A small network was shown many inputs. Here are its activations along a few directions, one row for each input.
In each table, some parts of the input vary, and every possible input appears once, in random order.
Descriptions start from the smaller parts, as in this example, which fits no table here: one of 6 places along a line, together with either a single point or one of 11 places around a ring or (one of 3 separate values, together with one of 8 places around a ring).
Shared parts are said once, and a part with two or three values counts as separate values.

Other details of the inputs vary at random and push rows far along three fixed directions, the same in every table; ignore that.

Rows:
r1: [ 12  10  -9  42  33 -57  -6   2 -15   2  31  -7   0]
r2: [-43  19   3  17 -31   1 -23  39 -15 -11 -19   7 -26]
r3: [-19 -56 -22 -33 -54  28  18  14  42   9 -29 -14   4]
r4: [-38  45   8  13 -12  40 -44  30 -35 -14 -27  21 -16]
r5: [-17 -97 -34 -26 -72  -3  35  11  49   6 -13 -29 -21]
r6: [-37  35  -1  20 -25  27 -45  31 -29 -10 -24  24  -3]
r7: [ 42  -1  13 -27  15  16  40 -38  25  10  26 -18  25]
r8: [ 27 -20  -2 -30  46  12  31 -24  27   1  11   5  27]
r9: [-32  62  35  22   9  68 -51  19 -61 -12 -51  48  -7]
r10: [-15  -2  27 -24  -4 110 -15  -9 -10   8 -62  33  28]
r11: [-13 -97 -40 -24 -76  -6  32  13  48   3 -18 -23  -4]
r12: [-29  -1 -28   8 -48  -9 -20  33 -15 -19  -1  24 -36]
r13: [ 34  -4  10 -32  21  12  39 -39  21   8  22 -17  27]
r14: [ -11  -38  -32   14 -112  -74    3   30   11  -14   23  -33  -52]
r15: [ 14  26 -10  13  38 -56 -19  10  -4  -6  31  -2  -5]
r16: [-33 101  52  43  58  90 -34   6 -73 -12 -33  53  22]
r17: [-29  -9  26 -11 -31  86   8 -24   3  -5 -45  -7  28]
r18: [-47  73  31  23 -19  50 -39   8 -42 -14 -32  10  -1]
r19: [ -1  19  32 -18  54  91  17 -23  -5   6 -21  19  30]
r20: [ 30 -30  -3 -10  41  18  12 -31  19  11   9  -4  49]
r21: [-31  21  11  25 -24  15 -27  28 -33  -1 -32  23 -31]
r22: [ 25 -17   0 -21  47  21  37 -26  24  15  14  -4  19]
r23: [ 30  -9  24 -28  32   4  27 -47  25  11  -2 -15  26]
r24: [-23  27  56 -22  -8 120  -4 -26 -23   5 -68  18  37]
r25: [-30  30   3   8 -61  -5 -23  23 -19 -10  -6 -10 -24]
r26: [-19 -93 -38 -38 -77 -16  53  17  60   0 -10 -16 -27]
r27: [-40  13  -4  11 -34  -2 -23  39 -12  -9 -12   2 -40]
r28: [ 25  15  -8  26  33 -63 -12   5 -14   6  18  10  -4]
r29: [ 32 -28  -5 -15  43  23   9 -32  18  13  13  -7  39]
r30: [ 11  13  -4  32  40 -49 -10   2 -16  -3  34  -7 -13]
r31: [-25 -59 -15 -31 -54  22  25  14  46  10 -27 -19  -5]
r32: [-24  -1  -8  20 -75 -25 -13  21 -20 -15   1 -15 -27]
r33: [-35  16   3  25 -54  -2 -21  14 -31 -18 -11  -5 -16]
r34: [ 14  37  -1  13  21 -55   4 -11 -17 -12  42  -5  -9]
r35: [ 18  11 -14  25  36 -52 -18   2 -16  -9  35  -2  -9]
r36: [ 16  10 -12  30  35 -56 -15   3 -14 -11  31   1   1]
r37: [ 19  17   6  17  42 -58  -9   5 -13   3  23   5 -25]
r38: [ 39 -25   2 -24  43  10  20 -26  22  24  -2  -2  24]
r39: [ 17  18   9  22  41 -61  -7   6 -12   1  18   9 -15]
r40: [ 31 -18 -10 -24  43  20  31 -25  22  14  14  -1  26]
r41: [ 17  23 -19  26  33 -52  -1   6 -14  -3  34  11  -2]
r42: [ 29 -18  -3 -35  48  19  28 -25  25   3  15   3  19]
r43: [ 26  15  -7  20  33 -61 -22   2 -13   1  22  17  -2]
r44: [-26 -56   1 -16 -38  45  22   5  25  -1 -35  -7   7]
r45: [-17  -3 -18   3 -95 -48  -8  32  10  -9  14 -27 -47]
r46: [ 30  32  12  14  14 -62  -8 -10 -19   2  29  -8 -11]
r47: [ 30 -23  15 -16  47   8  27 -27  24  23  -7  -2  28]
r48: [ 35 -25  11 -30  47   5  19 -26  25  11  -6   4  27]
r49: [ 49  -7  26 -27  16   8  28 -40  24  20   9 -19  25]
r50: [ 22  -9   7 -22  50  25  20 -24  28  25   8 -18  25]
r51: [-42  49  14  20 -34  25 -16   9 -34 -25 -19  18 -18]
r52: [ 20  12 -19  35  32 -49 -15   2 -20   3  34  -6  -1]
r53: [-28 -21 -41   6 -67 -45 -16  45   8  -5   2 -10 -47]
r54: [ 18  20 -20  19  32 -53  -9   4 -11  -9  39  18  -2]
r55: [ 12  41   3  12  20 -56 -12  -7 -11  -2  38 -21  -3]
r56: [-19 -39 -13 -39 -40  56   0   7  30   6 -29  -3   6]
Description of these inputs: one of 4 separate values, together with either one of 4 places along a line or (one of 2 separate values, together with one of 5 places around a ring).
Changing only the choice among 4 separate values turns r2 into r16. The same change can be made to r45. Which row results?
Answer: r7
Changing only the choice among 4 separate values turns r24 into r55. The same change can be made to r21. Which row results?
Answer: r50
Start at r49 and move only the place on the line of 4, one step at a time. The first step leads to r46. Which rows follow, in order?
Answer: r24, r23

Rows:
r57: [-19 -11   0   2 -26  19  -1  11  -5  -4 -22   7  -6]
r58: [ -1 -12 -33  24 -32 -94  -6  23   2 -10  37 -18 -38]
r59: [ 20   0   7   0  29  -6  12 -18   4   6  11  -7  16]
r60: [  6  -9 -27  19 -37 -97  -4  20  -1 -11  36 -15 -40]
r61: [ -6  33  14  21  18   4 -15   5 -28  -5  -3  18  -4]
r62: [ -4  39  10  25   5   6 -22  -1 -30  -3   4   4   7]
r63: [ 16   4   2  -8  35  -4  12 -12   9   5  14  -1  11]
r64: [  3 -17 -36  16 -22 -97 -14  33   6  -5  30  -6 -46]
r65: [ -6  34  11  29  11   5 -18   1 -29  -4  -1   7   4]
r66: [ -6  34  11  20  19   4 -24   9 -25   2  -5  12  -2]
r67: [ -7  28   0  27  19   7 -25   8 -28  -3  -1  17   6]
r68: [-19  -9  -4  -6 -22  21  -2  14  -2  -6 -22  16 -13]
r69: [-16   0   8  -7 -35  16  -7   5  -2  -3 -21  -1  -6]
r70: [ 21   7   4  -5  23  -3   6 -20   6   6  19 -14  19]
r71: [-18 -16  -7   5 -25  21  -8  13  -4  -4 -21  11  -2]
r72: [ 11 -35   2 -31 -21   9  29 -16  29   5  -4 -13   6]
r73: [-19  -4   7  -5 -29  16  -6   9   0  -3 -23   1  -8]
r74: [-23  -4  -4  -4 -25  24  -3  14   0  -6 -15   4  -8]
r75: [ 20   3  11  -4  30  -6  14 -19   5   5  12  -4  11]
r76: [ 21  12   7 -12  24  -4  12 -19   8   5  18  -8  13]
r77: [ 24   3   6   0  22  -5   8 -22   3   6  15 -11  21]
r78: [-23  -8  -4   0 -26  24  -5  13  -2  -4 -16   2  -5]
r79: [ 18  -4  -6  -3  37  -1   3 -11   7   6  15  -1  17]
r80: [ 18   1  -3  -9  38  -3   8 -10  10   5  13   5  11]
r81: [ 19   6   8  -7  31  -5  15 -19   6   5  13  -4   8]
r82: [-21  -8  -9  -5 -22  24  -6  17   0  -6 -17  11  -7]
r83: [ 17   4   3  -2  29  -2   8 -17   7   6  17 -12  17]
r84: [ 21  11   4  -9  24  -2   9 -19   7   4  20 -12  16]
r85: [ -5  30   8  18  22   2 -27   9 -25  -3  -8  20  -1]
r86: [ 12 -34   0 -32 -19   9  20 -12  32  12  -6 -20   7]
r87: [-22 -11  -4   4 -27  22  -5  11  -4  -3 -18   3  -2]
r88: [ -7  33  13  19  19   1 -23   6 -25  -2  -7  13  -1]
r89: [ 10 -33  -1 -34 -19  10  29 -16  30   5  -3 -13   3]
r90: [-18 -12  -1  -3 -23  20  -3  14  -3  -5 -22  17 -10]
r91: [  8 -50 -12 -25  -7  10  23  -6  29   7  -9  -4   9]
r92: [ -5  38  15  20  14   4 -22   6 -25   1  -4   7  -2]
r93: [-21  -6   1  -5 -24  21   1  11  -3  -5 -21  10 -13]
r94: [ 17   9   5  -9  31  -4  14 -16   9   5  16  -6  11]
r95: [  3 -35  -7 -30 -13  14  27 -10  33   4   0 -18   7]
r96: [-20 -12  -2   6 -27  21  -4  11  -4  -4 -20   5  -3]
What is each input in this table made of?
Answer: one of 4 places along a line, together with either one of 2 separate values or one of 8 places around a ring
Changing only the place on the line of 4 turns r78 into r79. The same change can be made to r57. Which row results?
Answer: r91
Which other rows does r64 become when the choice among 2 separate values takes its other values? List them by row number.
Answer: r85
Start at r84 and move only the place on the line of 4, one step at a time. The first step leads to r95. Which rows follow, in order?
Answer: r74, r82

Rows:
r97: [ 26 -20   4  11  45 -16  10  -3  -5  11  -7  13  15]
r98: [ 23   0  29   1  22 -18   2 -31  -6  12   4 -23  10]
r99: [ 37  17   0 -10  17  -3   5 -12   9  10  24   7  13]
r100: [ -7  -9  26  -3 -40  69  18 -12  -6  -1 -39  19  19]
r101: [ 18  14   3  -6  30   1  31 -21   0  -1  29   1  -7]
r102: [ 23 -15 -13 -17  53  -7 -24  -4  13  -1   8  27   7]
r103: [-14 -23   0 -27  -2  74 -18  18   7   3 -50  30   9]
r104: [-29 -29  -9   1  -4  79  -1  19   0   6 -43  12  25]
r105: [-39 -26   6 -24  10  74   0   7  11 -16 -43  37  -2]
r106: [ 31  21  -2 -20  17  -9   1 -16   8   2  22   7  22]
r107: [ 26  17  18 -17  23 -14 -13  -9  15  18  11 -19  16]
r108: [ 14  16  20  -1  33  -5  23  -8  15   8  20 -15  -2]
r109: [ 25   9  23  -1  16 -23   9 -27   2  -2   4 -10  27]
r110: [ 35  15  12  -8  22  -5  -3  -6  13  18  17 -12   9]
r111: [ -8  31  -6  66  18 -73 -47  38 -56 -22   5  35 -37]
r112: [-17  67 -21  63 -11 -62 -40  28 -51 -28  42  11 -13]
r113: [-33   7  22 -33 -22  70  15 -10   2 -12 -37  -2   4]
r114: [ 29  -7 -11 -10  49  -8  -7  10   7  17   2  14  10]
r115: [ 35  11   8 -11  24  -1  -4 -14   4  18  19 -15  -1]
r116: [ 12  12  -1   3  21  -9   1 -17   9  -3  22 -24  36]
r117: [ 11  22   6 -13  27  -9  28 -17  10  -9  24   4  12]
r118: [-32  -9  16 -10 -27  76  -9  -8  -1   6 -32 -25  21]
r119: [-63  23 -18  57 -31  20 -59  61 -53 -27 -29  35 -27]
r120: [ 21   7  -9  15  20   3  14 -15   5   3  34  -8  27]
r121: [  9 -15 -24  16  48  -2   6   3   1  19  15   5  26]
r122: [-35 -22   8 -20   8  74   9  17   8  -7 -48  27  -1]
r123: [  9   7   9   8  25  -8  -4 -13  11  11  21 -34  30]
r124: [ 16   7 -15   2  21   1   9 -26  -5  -6  33 -12  26]
r125: [  6  15  21 -13  36 -10  13 -18   7   7  16 -25  -4]
r126: [ 28   7  13   1  13 -17  18 -29  -3  -4  13   6  26]
r127: [ 17  18   8  -3  28  -3  32 -13  10   0  27   4   3]
r128: [-52  59  -3  34 -51   5 -66  44 -42  -3 -44  29 -37]
r129: [ 9 -5 -3 -3 59 -7 20  9  8  7  5 11  0]
r130: [-13   6  14 -40 -33  70 -12  -9   1  -1 -39   1  14]
r131: [ 25  -5 -15 -10  46  -8  -3   7   5  26   5  20  12]
r132: [ 28  22   8 -23  19 -14  -7 -14  13   4  13  -8  22]
r133: [  6  68 -15  44 -10 -57 -45  27 -56 -14  37  23 -46]
r134: [-33 -97 -56 -26 -97 -29  26  16  68   9 -18 -41 -23]
r135: [  34  -87  -27  -11  -58 -114   45    3   59    7   36  -47  -37]
r136: [-23 -12  10   0 -27  85   1  -5  -3   6 -26 -18  14]
r137: [-54  16   4  49 -34   7 -61  42 -57 -35 -44  58 -37]
r138: [ -13  -88  -30  -60 -106  -30   15   19   60    8  -12  -43  -43]
r139: [   9 -113  -77  -16  -22 -102   17   16   66  -13   47  -22  -31]
r140: [ 32  -2  23  10  21  -9  12 -28  -8  12  10 -16   3]
r141: [ -7 -13  22  -6 -38  73  17 -20 -15  -1 -37  15   9]
r142: [-13  -9  20 -16 -38  67  13 -24 -16  -9 -39  15  18]
r143: [ 22   4  33   4  19 -22   3 -23   3  12   2 -20  20]
r144: [ -26  -93  -49  -40 -108  -25   29   12   54  -13   -1  -49  -23]
r145: [-56  47  12  56 -55  -4 -51  31 -55  -9 -53  28 -34]
r146: [  8  24  16 -16  30 -14  19 -15  14  -7  16 -11  12]
r147: [-17  65   5  51   5 -57 -26  29 -47 -15  32   0 -60]
r148: [ -70  -28  -50   15 -118  -95   -8   65   17  -18  -13   -9  -98]
r149: [ 5 -4 -7 -2 57 -8 24  5  7 16  8 17  1]
r150: [  5  19  26 -10  33 -14  14 -11  16   8  14 -22   6]
r151: [ 11  18   1 -17  29  -5  27 -25   0  -9  26   0   2]
r152: [  0  71 -17  33 -11 -63 -49  22 -55 -22  35  22 -37]
r153: [-19 -31  11  -2 -11  64  10   6  -9  15 -59  32  18]
r154: [-23  -8  15   3 -30  81   2   3   6   7 -28 -14  24]
r155: [ 26   5  19  -4  18 -19   8 -35  -8  -2   6 -13  17]
r156: [ 22   3 -14  12  22   7  13 -23  -5   2  36 -11  17]
Changing only one part turns r150 into r123. The same change can be made to r117. Which row results?
Answer: r112
Changing only one part turns r110 into r154. The same change can be made to r152. Which row results?
Answer: r124
What is each input in this table made of?
Answer: one of 4 separate values, together with either a single point or one of 4 places along a line or (one of 2 separate values, together with one of 5 places around a ring)
Which other rows does r149 become when the place on the line of 4 takes its other values? List them by row number.
Answer: r105, r122, r129
Start at r136 and move only the place on the ring of 5, one step at a time. The first step leads to r118. Which rows follow, in order?
Answer: r144, r124, r156
Which other rows does r97 become when the place on the line of 4 takes its other values? List them by row number.
Answer: r111, r137, r153
Which other rows does r115 become when the choice among 4 separate values takes its other values? List them by row number.
Answer: r136, r140, r147
